Each row below holds a small network's activations on one record, seen along a few directions.
After each row come some of the record's fields: Vos, Dup, Kele, Nisu, Vezal, Lefud, Temab.
A field that a record lacks is written none.
Other fields move the rows too, some of them a lot.
In the rows, 500 means zero.
Strong random noise was added to every row along 3 fixed directions; ignore it. To show where, here is one row again and again, with new noise each time:
[484 539 439 562 597 541 558 550 401 612 524 428 506 456 590 466 523 485
 372 455 580 441 596 538 438]
[469 417 475 603 534 564 540 425 399 638 498 435 622 362 669 385 637 484
 479 276 264 408 637 320 370]
[427 481 488 549 622 518 507 393 602 612 513 560 621 489 545 427 575 485
 473 431 417 477 623 467 499]
[598 501 569 449 337 452 445 591 600 260 249 481 320 606 416 617 357 579
 564 816 582 563 282 620 530]
[431 474 529 511 589 485 465 363 729 530 454 624 603 555 472 461 537 506
 534 537 416 525 557 500 558]

[450 537 513 475 448 536 520 616 338 518 627 396 509 503 494 431 568 444
 469 321 525 485 552 507 443]	Vos=z2, Dup=d2, Kele=e2, Nisu=none, Vezal=none, Lefud=none, Temab=none
[528 442 400 595 470 489 587 526 287 662 575 451 482 357 754 507 493 493
 414 410 476 370 542 415 352]	Vos=z2, Dup=d2, Kele=e1, Nisu=none, Vezal=u1, Lefud=none, Temab=none
[495 611 517 446 562 400 456 488 660 453 389 623 455 631 395 671 349 528
 506 872 703 638 314 639 640]	Vos=none, Dup=none, Kele=none, Nisu=none, Vezal=none, Lefud=none, Temab=none
[426 505 420 501 671 519 506 387 572 632 565 548 639 430 503 458 527 453
 385 412 515 471 609 519 543]	Vos=none, Dup=none, Kele=none, Nisu=v3, Vezal=u2, Lefud=y3, Temab=p3
[372 604 534 460 673 478 452 478 670 517 630 658 526 655 276 557 414 455
 376 687 704 572 555 744 689]	Vos=z2, Dup=d2, Kele=e1, Nisu=v3, Vezal=u2, Lefud=y2, Temab=p2
[533 571 387 527 550 546 574 565 470 533 472 492 462 513 600 534 482 519
 487 511 651 467 469 526 508]	Vos=none, Dup=none, Kele=none, Nisu=v2, Vezal=u2, Lefud=y1, Temab=p3
[377 557 574 470 613 461 467 481 485 625 566 518 556 494 287 419 508 416
 400 464 470 541 623 528 574]	Vos=z1, Dup=d1, Kele=e2, Nisu=v3, Vezal=u2, Lefud=y3, Temab=p2
[481 507 408 466 603 417 487 350 805 541 430 696 539 543 474 556 468 577
 662 680 525 582 426 535 600]	Vos=z1, Dup=d1, Kele=e2, Nisu=none, Vezal=none, Lefud=none, Temab=none
[398 515 573 471 603 510 464 390 868 455 632 715 586 717 265 349 557 507
 539 437 496 582 630 609 690]	Vos=z2, Dup=d2, Kele=e2, Nisu=v2, Vezal=u2, Lefud=y2, Temab=p2
[446 613 495 510 625 505 508 619 488 533 627 503 450 589 368 504 443 487
 318 523 783 527 589 697 581]	Vos=none, Dup=none, Kele=none, Nisu=v1, Vezal=u1, Lefud=none, Temab=none
[517 454 434 572 522 485 516 377 452 604 416 514 608 393 691 520 571 519
 587 480 319 502 432 289 426]	Vos=none, Dup=none, Kele=none, Nisu=none, Vezal=none, Lefud=none, Temab=none
[500 366 508 521 436 530 464 315 753 417 400 622 594 498 582 425 626 549
 718 356 209 486 489 313 530]	Vos=none, Dup=none, Kele=none, Nisu=v2, Vezal=u2, Lefud=y1, Temab=p3
[586 530 445 464 410 503 488 492 750 288 324 596 412 633 533 570 464 571
 683 664 587 534 317 544 581]	Vos=none, Dup=none, Kele=none, Nisu=v2, Vezal=u2, Lefud=y1, Temab=p3
[398 670 517 509 660 445 514 597 446 633 679 475 459 580 355 547 400 416
 240 567 861 505 620 726 613]	Vos=none, Dup=none, Kele=none, Nisu=v2, Vezal=u2, Lefud=y3, Temab=p2
[499 601 392 564 609 544 559 554 388 622 614 483 482 517 624 524 447 503
 369 593 691 470 534 583 489]	Vos=z1, Dup=d2, Kele=e1, Nisu=none, Vezal=none, Lefud=none, Temab=none
[341 576 676 445 674 429 436 442 662 571 630 624 625 615 226 384 535 349
 372 401 551 585 705 589 645]	Vos=none, Dup=none, Kele=none, Nisu=none, Vezal=u2, Lefud=y3, Temab=p2
[542 498 468 539 460 534 578 600 364 504 583 386 438 464 642 459 621 503
 573 386 496 444 514 482 350]	Vos=z1, Dup=d1, Kele=e2, Nisu=v2, Vezal=none, Lefud=none, Temab=none
[572 481 544 471 258 433 423 566 659 255 347 510 361 634 359 588 370 583
 607 697 540 531 305 586 590]	Vos=none, Dup=none, Kele=none, Nisu=v2, Vezal=u1, Lefud=none, Temab=none
[453 605 497 497 595 437 527 579 506 545 596 524 433 590 450 616 430 479
 378 670 789 526 480 708 570]	Vos=none, Dup=none, Kele=none, Nisu=v2, Vezal=none, Lefud=none, Temab=none
[474 495 491 501 645 493 492 420 671 498 543 595 531 552 473 461 529 528
 497 495 530 530 567 503 550]	Vos=z1, Dup=d1, Kele=e1, Nisu=v1, Vezal=u1, Lefud=none, Temab=none
[580 422 503 487 412 438 450 371 721 376 330 607 471 563 542 575 472 587
 701 690 397 549 309 440 532]	Vos=none, Dup=none, Kele=none, Nisu=v2, Vezal=u1, Lefud=none, Temab=none
[437 490 544 415 531 431 440 425 584 476 482 584 593 529 330 493 474 412
 457 474 444 543 533 509 579]	Vos=none, Dup=none, Kele=none, Nisu=none, Vezal=none, Lefud=none, Temab=none
[641 513 645 346 257 462 405 624 713 119 240 536 300 689 307 620 387 547
 771 872 558 640 178 636 566]	Vos=z1, Dup=d1, Kele=e2, Nisu=none, Vezal=u2, Lefud=y1, Temab=p1
[386 413 542 545 563 458 456 312 557 691 543 609 664 432 482 532 476 493
 499 481 342 486 563 364 573]	Vos=none, Dup=none, Kele=none, Nisu=v2, Vezal=u1, Lefud=none, Temab=none
[429 505 469 553 579 516 519 456 477 608 600 491 595 495 547 484 551 507
 442 383 526 488 562 476 511]	Vos=none, Dup=none, Kele=none, Nisu=none, Vezal=none, Lefud=none, Temab=none
[409 551 507 443 671 536 504 421 645 582 676 613 614 559 427 467 544 470
 427 472 574 519 648 614 569]	Vos=z2, Dup=d2, Kele=e1, Nisu=v3, Vezal=u2, Lefud=y1, Temab=p3
[595 587 399 557 504 530 578 688 216 525 546 357 392 418 611 469 533 472
 395 408 630 448 544 523 361]	Vos=none, Dup=none, Kele=none, Nisu=v1, Vezal=u1, Lefud=none, Temab=none
[468 535 395 648 686 582 643 553 247 764 745 421 529 427 690 488 505 526
 293 425 656 399 637 518 363]	Vos=z2, Dup=d2, Kele=e1, Nisu=none, Vezal=none, Lefud=none, Temab=none
[518 515 561 466 472 511 523 622 366 502 572 426 434 460 477 562 369 506
 389 598 625 500 515 621 474]	Vos=z2, Dup=d2, Kele=e1, Nisu=none, Vezal=u1, Lefud=none, Temab=none
[550 430 570 557 402 531 532 605 211 531 612 319 461 423 548 402 556 444
 385 269 437 431 614 444 382]	Vos=z1, Dup=d2, Kele=e1, Nisu=none, Vezal=u2, Lefud=y3, Temab=p2
[534 479 436 523 545 487 516 396 697 505 455 662 529 577 572 522 531 586
 618 593 525 518 478 522 505]	Vos=z2, Dup=d2, Kele=e1, Nisu=v3, Vezal=u2, Lefud=y1, Temab=p3
[512 538 463 455 499 532 508 475 614 432 495 527 521 530 522 540 517 535
 680 557 514 557 417 495 521]	Vos=z1, Dup=d1, Kele=e2, Nisu=none, Vezal=none, Lefud=none, Temab=none
[580 460 385 552 505 548 581 591 222 617 511 363 504 370 623 436 545 483
 413 282 485 418 572 431 373]	Vos=none, Dup=none, Kele=none, Nisu=none, Vezal=u1, Lefud=none, Temab=none
[561 552 421 447 479 502 539 536 514 449 426 500 439 515 534 580 431 553
 573 686 546 532 414 578 523]	Vos=z1, Dup=d1, Kele=e1, Nisu=v3, Vezal=u1, Lefud=none, Temab=none
[509 520 462 548 597 447 546 542 386 573 539 484 506 468 559 428 620 489
 436 371 475 506 576 457 392]	Vos=none, Dup=none, Kele=none, Nisu=v1, Vezal=none, Lefud=none, Temab=none
[416 521 554 494 576 512 493 517 574 563 638 558 556 577 360 410 520 403
 426 444 526 513 609 615 536]	Vos=z2, Dup=d2, Kele=e2, Nisu=none, Vezal=u2, Lefud=y1, Temab=p1
[522 463 620 439 335 467 461 594 312 375 437 409 403 484 422 538 422 503
 452 594 467 532 423 563 417]	Vos=z2, Dup=d2, Kele=e1, Nisu=v3, Vezal=none, Lefud=none, Temab=none
[507 575 400 513 564 508 589 533 508 580 604 496 460 497 591 449 511 493
 518 516 609 480 525 595 445]	Vos=z2, Dup=d1, Kele=e2, Nisu=v2, Vezal=u1, Lefud=none, Temab=none
[409 515 569 483 538 482 464 441 590 498 505 554 585 533 384 561 475 486
 497 552 499 598 461 498 605]	Vos=none, Dup=none, Kele=none, Nisu=none, Vezal=none, Lefud=none, Temab=none
[576 507 544 511 394 566 518 545 538 329 520 444 409 545 568 469 612 525
 667 441 448 502 473 469 439]	Vos=z1, Dup=d1, Kele=e2, Nisu=v2, Vezal=u2, Lefud=y2, Temab=p2
[473 503 431 521 561 489 537 474 531 615 516 538 527 453 552 563 484 549
 581 563 512 499 483 473 500]	Vos=z1, Dup=d1, Kele=e2, Nisu=none, Vezal=none, Lefud=none, Temab=none
[488 441 579 529 389 518 468 458 437 465 459 464 551 464 539 540 522 518
 570 453 339 516 443 361 472]	Vos=none, Dup=none, Kele=none, Nisu=none, Vezal=none, Lefud=none, Temab=none
[428 518 385 564 639 490 553 461 300 770 585 440 592 327 583 587 453 496
 308 461 550 436 579 438 477]	Vos=none, Dup=none, Kele=none, Nisu=none, Vezal=none, Lefud=none, Temab=none
[537 581 528 473 536 581 547 564 668 394 615 496 459 647 565 462 578 528
 598 486 620 485 577 673 454]	Vos=z2, Dup=d1, Kele=e1, Nisu=v2, Vezal=u2, Lefud=y3, Temab=p3
[490 391 486 598 530 527 534 423 612 579 608 551 574 497 612 490 524 566
 498 493 415 452 587 499 453]	Vos=z2, Dup=d2, Kele=e1, Nisu=v2, Vezal=u2, Lefud=y3, Temab=p3
[391 683 490 524 683 471 521 573 466 632 702 484 478 582 436 529 441 411
 261 544 845 470 656 700 598]	Vos=none, Dup=none, Kele=none, Nisu=v2, Vezal=u2, Lefud=y3, Temab=p2
[593 549 449 541 501 574 562 583 576 409 549 503 429 602 732 327 726 560
 642 269 541 471 601 509 370]	Vos=z1, Dup=d2, Kele=e2, Nisu=v1, Vezal=u2, Lefud=y1, Temab=p3

Here are new rows. What are their fields?
[435 604 470 546 644 449 514 558 491 625 635 535 499 588 469 531 487 482
 349 513 737 471 590 639 557]	Vos=none, Dup=none, Kele=none, Nisu=v2, Vezal=none, Lefud=none, Temab=none
[559 493 557 535 496 539 512 591 549 436 584 511 461 572 503 489 501 557
 472 523 591 518 562 648 461]	Vos=z2, Dup=d2, Kele=e1, Nisu=v1, Vezal=u2, Lefud=y3, Temab=p3
[539 534 666 410 318 464 434 691 465 227 511 427 350 638 300 552 465 530
 505 597 607 574 400 659 519]	Vos=z2, Dup=d2, Kele=e1, Nisu=v1, Vezal=none, Lefud=none, Temab=none
[453 494 587 514 453 559 501 588 364 511 543 402 518 479 459 461 508 433
 413 365 513 461 570 445 479]	Vos=none, Dup=none, Kele=none, Nisu=none, Vezal=u2, Lefud=y1, Temab=p1
[473 501 447 483 510 484 496 433 502 579 490 565 592 447 458 492 509 463
 507 482 387 499 538 495 531]	Vos=none, Dup=none, Kele=none, Nisu=v3, Vezal=u1, Lefud=none, Temab=none
[530 498 475 474 410 498 516 514 596 403 542 521 482 608 569 421 574 542
 625 448 536 521 459 547 442]	Vos=z2, Dup=d2, Kele=e2, Nisu=none, Vezal=none, Lefud=none, Temab=none
[442 485 521 487 564 469 510 474 531 539 535 540 576 533 468 486 562 445
 484 447 468 524 574 540 512]	Vos=none, Dup=none, Kele=none, Nisu=none, Vezal=none, Lefud=none, Temab=none
[531 507 484 480 444 450 461 460 593 403 345 544 491 535 502 645 420 558
 603 700 551 589 281 494 571]	Vos=none, Dup=none, Kele=none, Nisu=none, Vezal=none, Lefud=none, Temab=none
[473 460 538 449 471 460 427 474 451 466 423 502 490 459 365 573 385 505
 456 599 475 525 436 523 567]	Vos=none, Dup=none, Kele=none, Nisu=v3, Vezal=u1, Lefud=none, Temab=none
[553 449 642 462 301 460 460 628 260 384 366 322 382 393 411 546 410 434
 423 525 428 508 414 461 442]	Vos=none, Dup=none, Kele=none, Nisu=none, Vezal=u2, Lefud=y3, Temab=p2
[480 531 587 481 484 471 495 592 301 541 543 397 500 444 393 471 483 388
 350 370 529 497 586 512 496]	Vos=none, Dup=none, Kele=none, Nisu=none, Vezal=u2, Lefud=y3, Temab=p2
[377 423 551 461 539 413 372 244 669 560 404 689 683 436 338 518 434 466
 543 561 276 557 502 399 643]	Vos=none, Dup=none, Kele=none, Nisu=v3, Vezal=u1, Lefud=none, Temab=none
[574 502 668 435 293 537 458 678 321 282 480 358 350 547 347 566 461 530
 497 593 506 517 355 572 498]	Vos=z2, Dup=d2, Kele=e1, Nisu=v3, Vezal=u2, Lefud=y2, Temab=p2
[411 486 699 483 512 441 398 449 520 481 543 507 585 467 290 376 579 368
 412 342 315 551 626 437 536]	Vos=none, Dup=none, Kele=none, Nisu=v1, Vezal=u2, Lefud=y3, Temab=p2
[665 534 511 455 333 591 559 715 396 288 478 381 331 558 550 569 470 590
 584 636 643 535 377 666 422]	Vos=z2, Dup=d2, Kele=e1, Nisu=v3, Vezal=u2, Lefud=y1, Temab=p3
[546 540 481 489 508 480 510 521 621 451 439 520 388 539 548 540 454 513
 560 669 603 534 435 576 500]	Vos=z1, Dup=d1, Kele=e2, Nisu=v2, Vezal=u2, Lefud=y3, Temab=p3
[519 615 391 472 675 509 583 554 378 663 661 460 471 518 663 509 461 448
 331 541 774 441 616 600 455]	Vos=z1, Dup=d2, Kele=e1, Nisu=none, Vezal=u1, Lefud=none, Temab=none
[617 453 553 449 362 498 497 599 487 349 367 439 355 497 518 559 450 533
 628 650 486 529 341 486 433]	Vos=z1, Dup=d1, Kele=e2, Nisu=none, Vezal=u2, Lefud=y1, Temab=p1
[539 541 425 477 502 461 516 597 313 566 465 416 410 434 421 565 367 488
 320 624 626 478 464 598 499]	Vos=none, Dup=none, Kele=none, Nisu=v3, Vezal=u1, Lefud=none, Temab=none
[381 546 572 443 604 530 476 490 575 551 590 550 626 551 323 451 527 382
 416 411 547 541 598 566 618]	Vos=none, Dup=none, Kele=none, Nisu=none, Vezal=u2, Lefud=y1, Temab=p1
[424 539 429 570 626 438 531 477 534 638 594 534 510 545 565 562 476 516
 399 575 694 458 531 566 539]	Vos=none, Dup=none, Kele=none, Nisu=v2, Vezal=none, Lefud=none, Temab=none
[487 511 645 438 424 427 417 487 577 391 376 535 513 571 341 459 491 427
 553 540 392 551 482 471 554]	Vos=none, Dup=none, Kele=none, Nisu=none, Vezal=u2, Lefud=y3, Temab=p2
[507 558 451 507 595 544 561 577 497 541 508 467 455 518 527 471 512 506
 485 525 619 524 555 607 473]	Vos=z1, Dup=d1, Kele=e2, Nisu=v3, Vezal=u2, Lefud=y3, Temab=p3
